These are the activations of a small neural network, seen along a few directions. Each row is one input.
In each table, some parts of the input vary, and every possible input appears once, in random order.
Descriptions start from the smaller parts, as in this example, which fits no table here: line(6) and (point or (values(2) and ring(5)) or line(11)).
Shared parts are said once, and a part with two or three values counts as separate values.
In the rows, zero is written as 128.

Other details of the inputs vary at random and push rows far along two fixed directions, the same in every table; ignore that.

Table:
R1: 147 133 162 127 123 131 160 123 126 127 146 129 133
R2: 142 134 160 128 180 160 152 102 159 121 134 141 126
R3: 102 125 115 117 136 127 100 137 121 119 127 126 118
R4: 105 142  97 142 149  89 107 133 102 166  40 106 112
R5: 164 145 139 135 166 155 137 120 117 145 115 129 126
R6: 176 146 157 142 183 167 157 109 132 144 119 136 128
R7: 104 132 110 133 143 109 131 124 123 137 101 118 119
R8: 118 101 120 125  90 132 155 116 132  93 222 146 112
R9: 113 118  88 126 101 126  79 146 116 118 123 129 127
R10: 127 119 158 125 159 167 146 103 155 106 163 143 124
R11: 130 121 156 140 159 140 174  92 166 116 152 138 119
R12:  79  97 104 118  97 101 116 129 129  94 196 125 120
R13: 145 132 114 122 140 136 115 127  97 141 121 129 126
R14: 119 129 115 127  97 104 108 155 125 142  94 113 138
R15: 125 131  94 135 122 127  86 145 117 134  90 128 130
R16: 106 109 130 108  68 111 130 144 109  99 201 135 126
R17: 106 121 117 119 141 125 107 131 123 116 125 138 122
R18:  91 122 141 114 103 104 126 138 130 113 146 126 128
R19: 133 138 138 125 112 111 134 139 105 141 124 120 133
R20: 103 129 145 119 124 106 129 139 130 135 111 119 128
R21: 106 129 145 120 124 104 128 135 126 128 109 117 128
R22: 147 139 162 134 193 157 153 103 158 130 112 141 127
R23: 139 121 125 131 124 161 120 119 147 113 149 139 131
R24: 143 122 127 137 128 129 155 112 125 128 157 131 117
R25: 113 128 118 115 147 129 107 129 121 129 110 127 122
R26: 133 143 168 136 165 122 153 121 140 154  72 114 133
R27: 161 142 127 159 157 134 146 106 151 151  95 116 139
R28: 136 141 141 126 119 114 137 139 107 149 116 120 134
R29: 176 139 156 131 172 171 161 102 135 137 139 140 130
R30: 124 135  89 129 119 104 122 138  90 146 113 114 123
R31: 106 138 145 122 131 104 128 136 126 142  98 118 130
R32: 130 136  89 126 122 120  82 145 116 140  86 123 129
R33: 100 101 135 107 115 153 126 121 149  80 208 147 118
R34: 121 132 111 129  97  97 101 153 117 143  78 109 138
R35: 172 137 158 137 171 176 158 101 132 136 140 139 129
R36: 119 121  95 119 113 123  91 146  83 129 133 127 120
R37: 104 124 109 120  70 100 101 154 123 119 132 121 136
R38: 139 134 160 139 184 162 149 105 154 124 120 142 126
R39: 101 130 105 122 143 113  86 147 108 134  90 120 117
R40: 158 141 161 136 146 129 160 126 121 154 104 119 135
R41: 148 123 142 135 135 151 183 101 143 112 189 141 123
R42: 128 132 137 121 108 113 135 144 106 140 135 121 131
R43: 134 114 119 119 110 155 121 122 152 101 172 145 131
R44: 173 141 150 148 172 171 152 101 167 131 110 147 140
R45: 138 141 187 134 162 139 173 105 159 129 114 129 134
R46: 137 144  90 134 137 116  83 146 113 153  57 120 131
R47: 126 134  82 145 115  96  98 137 113 152  80 106 128
R48: 101 108 122 116  58 115 117 144 141  92 184 136 135
R49: 169 145 181 137 156 147 181 113 141 151 122 128 138
R50:  88 111 140 109 101 105 127 144 133 112 153 125 127
R51: 127 117 111 113 110 141 111 137 103 116 169 133 120
R52: 123 103 152 112  85 128 155 131 131  93 213 139 129
R53: 114 119  92 121  97 129  85 147 126 112 141 130 125
R54: 113 118 129 121  81 119 124 144 143 114 157 129 137
R55: 118 111 102 108 100 125 106 144 105 104 185 142 119
R56: 127 139 119 123 116  94 112 159  85 164  79 105 131
R57: 108 116 114 119  72 104 106 151 128 111 139 122 135
R58: 127 129 133 128 100 120 126 141 142 133 119 123 138
R59: 137 138  97 126 139 116  96 144  81 151  89 125 125
R60: 123 120 133 116  93 109 131 142 106 119 156 123 129
R61: 131 125 110 125 126 133 109 139  98 126 140 134 123
R62: 150 139 161 134 193 162 151  96 150 137 103 136 129
R63: 123 128  93 145 108 113 118 128 131 137 102 124 121
R64: 159 125 151 122 147 166 158 108 141 111 188 149 126
R65: 116 121 180 121 132 140 170 114 165 109 173 139 131
R66: 157 146 152 145 143 132 146 127 148 156  70 115 143
R67: 123 109 119 124 102 152 118 131 156  88 190 149 128
R68: 157 120 150 126 148 167 157 104 135 111 182 152 128
R69: 132 124 104 129 121 136 101 130 130 123 119 136 132
R70: 139 134 104 149 128 116 124 122 136 147  86 119 125
R71: 137 116 121 124 118 155 121 117 149 107 160 144 133
R72: 137 143  90 142 136  89 107 137  77 171  72 100 122
R73: 134 130 106 129 122 142  98 135 129 131 110 127 129
R74: 134 139 143 138 183 147 126 114 131 142  82 128 126
R75: 137 153 134 148 189 128 157 107 137 160  62 115 128
R76: 113 135 146 125 138 102 128 135 123 143  80 112 130
R77: 121 122 138 123 158 143 128 113 138 116 133 141 124
R78: 164 146 173 146 144 149 168 109 166 136 104 129 144
R79:  96 141 126 123 123  86 104 147 103 149  68 108 128
R80: 136 129 104 137 129 107 125 128  99 145 129 111 127
R81: 116 110 106 128  92 135 144 121 157  93 192 140 131
R82: 117 128 125 125  88 114 119 144 137 126 130 126 138
R83:  99 117 112 129 126 102 123 123 126 122 140 118 118
R84: 103 111  85 127  79 116 118 135 135 104 165 131 124
Each input here is: values(3) and (line(6) or ring(10) or (values(2) and ring(6))).
The inputs of R15 and R38 match in every part but the values(3) part. If R34 is changed in the same way as R15 into R38, which row does it become?
Answer: R76
The inputs of R30 and R81 match in every part but the values(3) part. If R1 is changed in the same way as R30 into R81, which row does it become?
Answer: R78
The inputs of R29 and R25 match in every part but the values(3) part. If R40 is changed in the same way as R29 into R25, which row does it become?
Answer: R26
Start at R27 and move only the line(6) part, one step at a time. The first step leads to R47. Which rows follow, in order?
Answer: R70, R63, R84, R81
Change only the line(6) part in R72. List by row number the other rows that result.
Answer: R8, R24, R30, R41, R80
Change only the values(3) part in R2. List by row number the other rows that result.
Answer: R32, R64
Change only the values(3) part in R53. List by row number the other rows that result.
Answer: R3, R5
Change only the values(2) part in R73. List by row number the other rows that result.
Answer: R43

Table:
R85: 126 101 117 122  84 135 121 128 135  89 209 139 125
R86:  96 136 151 128 114  92 136 137 136 137  89 111 135
R87: 133 129 121 127 135 119 121 131  96 140 113 118 123
R88: 197 155 213 152 229 200 203  76 187 139 126 145 138
R89:  94  95 106 118  83 134 109 128 152  75 203 145 119
R90: 121 130 123 124 146 124 109 135 109 142 113 120 122
R91: 131 141 116 126 130 130 118 141 106 139 107 133 122
R92: 216 154 208 151 214 201 205  74 177 141 122 150 143
R93: 120 138 155 129 104  89 142 141 115 147 102 104 140
R94: 116 139 147 127  99  92 150 147 125 149  95 114 133
R95:  71  97 149 107  61  96 140 142 158  82 194 136 127
R96: 128 138 106 127 128 120 130 127 107 144 110 125 121
R97: 127 131 107 134 143 114 114 131 119 139 113 116 128
R98: 140 132 109 137 132 112 120 130 106 141 114 121 129
R99: 133 130 109 135 135 125 104 132 127 137 109 113 128
R100: 131 133 116 118 142 130 101 138 119 135 107 124 130
R101: 100  87 117 101  78 148 112 135 149  66 246 149 131
R102: 133 137 102 136 127 118 129 133 112 142 110 126 124
R103: 122 132 112 125 143 116 116 125 115 142 113 114 125
R104: 120 132 114 120 140 132 102 133 127 127  96 135 125
R105: 127 136 117 126 131 128 123 137 102 144 109 131 118
R106:  99  85 111 111  79 132 122 130 151  69 251 144 124
R107: 136 139 111 120 127 134 116 140 112 138 104 134 126
R108: 114 134 119 126 143 128 104 134 122 127  99 134 121
R109: 135 133 114 128 132 114 121 124 101 143 114 119 126
R110: 113 143 147 128 101  95 150 144 121 148  97 110 135
R111: 138 136 124 126 134 124 110 138 100 138 112 127 127
R112: 116 130 105 136 141 117 115 126 127 131 102 127 123
R113: 144 129 110 138 128 117 116 131 111 142 113 120 130
R114: 139 136 104 137 119 129 118 134 119 140 105 123 124
R115: 126 134 113 126 131 125 129 134 101 141 108 124 118
R116: 181 145 208 155 227 198 214  64 190 130 119 148 130
R117:  79  85 125 103  84 140 121 128 144  63 239 160 112
R118: 121 129 111 127 137 136 100 133 130 127  96 132 132
R119: 111 131 110 128 141 118 116 120 123 133 101 126 120
R120: 109 102 201 115  94 140 196 109 192  73 252 140 140
R121: 122 130 110 133 132 132 101 128 133 131  97 128 128
R122: 126 101 122 112  88 144 118 132 131  88 208 147 134
R123: 137 137 108 127 123 138 114 139 114 139 104 131 132
R124: 120 128 119 124 147 121 115 132 109 138 112 113 122
R125: 133 131 112 131 133 131 101 133 126 139 108 117 132
R126: 134 130 125 127 135 122 115 135  96 143 113 125 123
R127: 110 132 152 124 113  87 136 145 133 146 100 104 137
R128: 120 127 105 137 137 121 110 127 132 132 100 127 124
R129: 138 137 106 133 118 134 115 135 118 142 105 127 128
R130: 180 134 242 146 158 161 240  83 200 122 170 140 147
R131: 136 134 102 137 124 123 124 134 117 143 107 125 125
R132: 146 131 114 134 122 128 106 132 112 141 109 121 133
The inputs of R117 and R105 match in every part but one. If R116 is changed in the same way as R117 into R105, which row does it become?
Answer: R115
The inputs of R120 and R110 match in every part but one. If R97 is changed in the same way as R120 into R110, which row does it become?
Answer: R102
Describe the family of inputs behind these rows.
Answer: line(4) and (values(2) or ring(10))
Change only the values(2) part in R127. List by row number the other rows that result.
Answer: R120
Start at R128 and move only the line(4) part, one step at a time. The first step leads to R106. Which rows follow, in order?
Answer: R113, R131
Change only the line(4) part in R125. List by row number the other rows that result.
Answer: R121, R129, R132

Table:
R133: 107 136 105 133 142 120 115 135 139 139  83 116 115
R134: 153 158 107 134 130 123 104 148 102 154  68 118 140
R135: 134 125 116 122 148 114 115 134  96 143  99 110 128
R136: 115 140 125 136 152 116  90 137 122 151  62 104 129
R137: 122 114 123 121 122 113 118 124 116 111 172 132 117
R138: 119 122 118 111 117 133 127 120 108 115 151 142 114
R139: 119 130 107 125 141 114 124 128 105 140 130 124 127
R140: 111 122 121 132 135 107 101 125 142 123 111 123 125
R141:  82 118 168 118  79  86 157 142 153 112 147 118 136
R142: 125 140 103 129 145 120 125 136 103 149 100 115 110
R143: 152 135 109 142 127 109 105 130 115 148 100 116 130
R144: 146 120 110 130 118 122 115 135 117 133 121 113 138
R145: 147 149  91 143 132 121 117 141 110 165  71 109 121
R146: 135 156 116 123 152 118 107 145  88 152  72 119 130
R147: 102 124 164 113  85  84 165 142 114 128 154 116 130
R148: 110 133 125 121 139 125  98 137 131 144  84 120 131
R149: 103 112 131 113 112 146 132 111 159  91 165 151 120
R150: 136 120 119 118  98 138 114 138 123 127 158 131 134
R151: 101 127 125 114 115 129 109 139 144  98 141 138 133
R152: 162 121 195 140 189 181 192  79 204 106 152 140 142
R153: 139 115 123 120  93 154 143 112 140  99 187 152 126
R154: 129 123 139 113 134 142 129 128 117 129 155 134 125
R155: 146 128 112 131 112 132 115 147 116 135 116 139 128
R156:  94 116 111 123 123 118 118 125 150 112 148 133 132
R157: 102 110 127 118 114 132 113 140 148 100 147 150 121
R158: 120 125 156 126  64  88 161 145 129 130 151 113 140
R159: 114 117 116 130 122 132 129 125 104 113 155 138 116
R160: 130 116 108 139  97 139 128 126 121 110 162 139 127
R161: 144 113 132 132 113 152 162 107 160 102 213 148 139
R162: 147 138 117 139 125 126 102 139 107 151 102 108 134
R163: 195 152 193 149 217 183 195  93 154 155  98 152 130
R164: 118 115 132 118 122 131 116 133 108 115 173 124 121
R165: 165 152 181 169 211 178 184  79 179 143  74 140 134
Describe the family of inputs behind these rows.
Answer: values(3) and (point or ring(10))
The inputs of R159 and R165 match in every part but the values(3) part. If R137 is changed in the same way as R159 into R165, which row does it become?
Answer: R140
Change only the values(3) part in R157. List by row number the other rows that result.
Answer: R155, R163
List by row number the other rows that have the values(3) part in common with R158.
Answer: R134, R143, R144, R145, R150, R153, R155, R160, R161, R162
